A small network was shown many inputs. Here are its activations along a few directions, one row for each input.
Each table varies a few parts of the input and shows all the possible inputs, shuffled.
Descriptions start from the smaller parts, as in this example, which fits no table here: one of 4 places along a line, together with either a single point or one of 9 places along a line or (one of 2 separate values, together with one of 5 places around a ring).
Shared parts are said once, and a part with two or three values counts as separate values.

Other details of the inputs shift rows strongly along two fixed directions, in all tables alike. That doesn't count.

A family of inputs:
row 1: [  -5,   50,   26,  -40,  -37,   21,  -16,  -32,  -15,  -44,    0,  -19,
 -108]
row 2: [-51, -12, -29,  36,  12,  39, -63, -30,  42,   0,   7, -10,  94]
row 3: [ 15,  49,  13, -30, -70,  18,  -8, -22, -30, -57, -32,  14, -96]
row 4: [   5,   55,    1,  -45,  -25,   23,  -26,  -27,   -7,  -50,    9,  -14,
 -111]
row 5: [-18,  19,   5,  13, -22,  -6, -11,  18,  -7,  -6, -10,  26,  -3]
row 6: [ 85, -27,  16,  -9,  18, -46,  86,  49, -32,  41,  -5,  39, -16]
row 7: [-65, -10, -10,  32,   9,  23, -49, -28,  15,  -4,  19, -15,  97]
row 8: [-46, -12, -22,  29,   1,  35, -53, -30,  51,   9,  -2,  -8,  75]
row 9: [   6,   43,    6,  -54,  -32,   14,  -35,  -25,   -2,  -47,   -9,  -18,
 -109]
row 10: [-57,  -4, -30,  20,  12,  23, -61, -24,  32,  -3,  23,  -8,  94]
row 11: [-60,  -1, -23,  16,  -3,  24, -58, -29,  42,   1,  15,  -7,  77]
row 12: [ 90, -50,   9,  -2,  34, -60,  98,  57, -31,  41,  -1,  37,   1]
row 13: [-50, -15,  -8,  22,   2,  23, -22, -15,  11,   4,  -4, -25,  78]
row 14: [-59, -17, -16,  30,   9,  31, -26, -19,   4,   3,   7, -21,  87]
row 15: [-58,  -8,  -3,  26,   2,  16, -47, -26,  21,  -3,   8, -19,  86]
row 16: [ 56, -39,  13,  -7,  38, -33,  78,  42, -16,  58,   4, -15,   2]
row 17: [ -7,   8,   0,  13, -19, -28,  -6,  19,  -7, -10, -20,  13,  -5]
row 18: [102, -50,  11,  -2,  31, -74, 102,  59, -30,  51, -10,  31,  -1]
row 19: [ 78, -31,  10,  -3,  24, -42,  88,  47, -29,  25,   1,  40, -12]
row 20: [  10,   41,    2,  -36,  -35,   33,  -25,  -33,    9,  -37,  -11,  -11,
 -119]
row 21: [  -1,   46,   28,  -39,  -41,   20,  -20,  -28,  -14,  -46,   -4,  -26,
 -106]
row 22: [ -17,   50,   11,  -21,  -53,    4,  -26,   -1,  -25,  -70,  -23,    9,
 -107]
row 23: [-61,   3,  -9,  23,  -4,  38, -22, -26,  14,   5,   1, -16,  68]
row 24: [ -13,   57,   16,  -19,  -49,   12,  -18,    5,  -24,  -68,  -18,   15,
 -110]
row 25: [ -8,  12,   3,  12, -23, -20,  -8,  19,  -8,  -2, -18,  18,  -6]
row 26: [-41, -17, -21,  26,  10,  29, -55, -27,  47,   6,  -8,  -9,  79]
row 27: [ 39, -40,   5,   5,  56, -24,  71,  33, -23,  53,  11,  -8,  15]
row 28: [ 38, -26,  -7, -15,  37, -33,  35,  22,  12,  50,  27,   8,   6]
row 29: [ 51, -37, -12,  17,  60, -22,  44,  25,  17,  55,  17,   2,  29]
row 30: [ 41, -36,  13,   4,  60, -39,  55,  26, -14,  47,  26,  -1,  20]
Each input here is: one of 5 places around a ring, together with either one of 2 separate values or one of 4 places along a line.
- Changing only the place on the ring of 5 turns row 10 into row 9. The same change can be made to row 12. Which row results? => row 18
- Change only the place on the line of 4 in row 28. List by row number the other rows that result. => row 1, row 20, row 23
- Change only the choice among 2 separate values in row 12. List by row number the other rows that result. => row 22

A family of inputs:
row 31: [  1,  -7,   1,   4,  22, -26,   7,  11,  -1,  11,  22,  16,  34]
row 32: [  7,  14,   5, -18,   0,  18,  22,  -3, -32, -19,   3,  -7, -53]
row 33: [ -2, -15,  -2,   5,  30,   6,  23,   0,  -4,  22,  20,  -3,  31]
row 34: [  1,  -9,  -8,  15,  23, -13,  -2,  19,  19,  34,  11,   6,  20]
row 35: [  0, -19,   3,  15,  16,   1,  29,   6, -19,  18,  -2, -16,  36]
row 36: [ -9, -15,   5,  17,  11, -21,  11,  22,   4,  25,  -4,  -3,  28]
row 37: [ 22,   9,   6, -26,   4,  13,  16, -13,  -6,  -1,  12, -11, -57]
row 38: [ 17, -24, -10,  -1,  10, -17,  -3,   3,  16,  17,  -1,   0,  39]
row 39: [ 25,  12,  -6, -12,   3,   2, -12,  10,  13,  -5,  -6,   0, -61]
row 40: [ 35,  14,   9,  -4, -44,  -1,  24,   3, -23, -20, -37,  36, -44]
row 41: [ 18, -28, -13,   7,  34,  11,   9,  -8,  19,  19,  16,  -3,  29]
row 42: [ 34,   3,   4, -24,  -5,  -8,   2,  10,   5,   2, -24,  -9, -72]
row 43: [-61,  12, -31,  46, -40,  44, -41, -27,  26, -33, -15,  45,  91]
row 44: [ 36,  -4,   9, -26,  -1,  11,  14, -13,  -1,  -2, -11, -20, -48]
row 45: [ -3, -11,  -1,  10,  20, -22,  10,  17, -12,   3,  15,  17,  36]
row 46: [-41,  30,  -1, -15, -47,  22, -55, -36,   9, -37,  -2, -10,  -7]
row 47: [ -1, -18,  -1,  10,  12, -17,   2,  16,  17,  36,  -4,  -4,  25]
row 48: [ 21, -17, -18,   4,  26, -17,  -4,   3,  20,  12,  16,  13,  30]
row 49: [  0, -17,   7,   6,  17,   0,  25,   0,  -7,  24,   4, -18,  37]
row 50: [-72,  34,  -1,  17, -48,  34, -56, -27,  -3, -54, -25, -15, -10]
row 51: [  1, -16,  12,   2,   4, -26,   8,  13,  -6,  14,   9,   1,  42]
row 52: [  7,  22,  10, -11,  -2,  -8,   6,  18,  -9,  -6,   2,   2, -63]
row 53: [ 23,   6,  17, -27,  -7,   9,  20, -13, -10,   2,  -4, -24, -49]
row 54: [ 20,  11,  24, -21, -21, -19,  12,  10, -36, -24, -10,  -3, -55]
row 55: [  8,  -9,  -9,   2,  19, -22,   0,   3,  13,  20,  24,  13,  32]
row 56: [-87,  41, -12,  24, -37,  48, -68, -24,   7, -56,  -7,  -3,   7]
- What is each input in this table made of? => one of 2 separate values, together with either a single point or (one of 3 separate values, together with one of 4 places along a line)
- Changing only the choice among 2 separate values turns row 37 into row 53. The same change can be made to row 43. Which row results? => row 40
- Change only the choice among 2 separate values in row 36. List by row number the other rows that result. => row 52
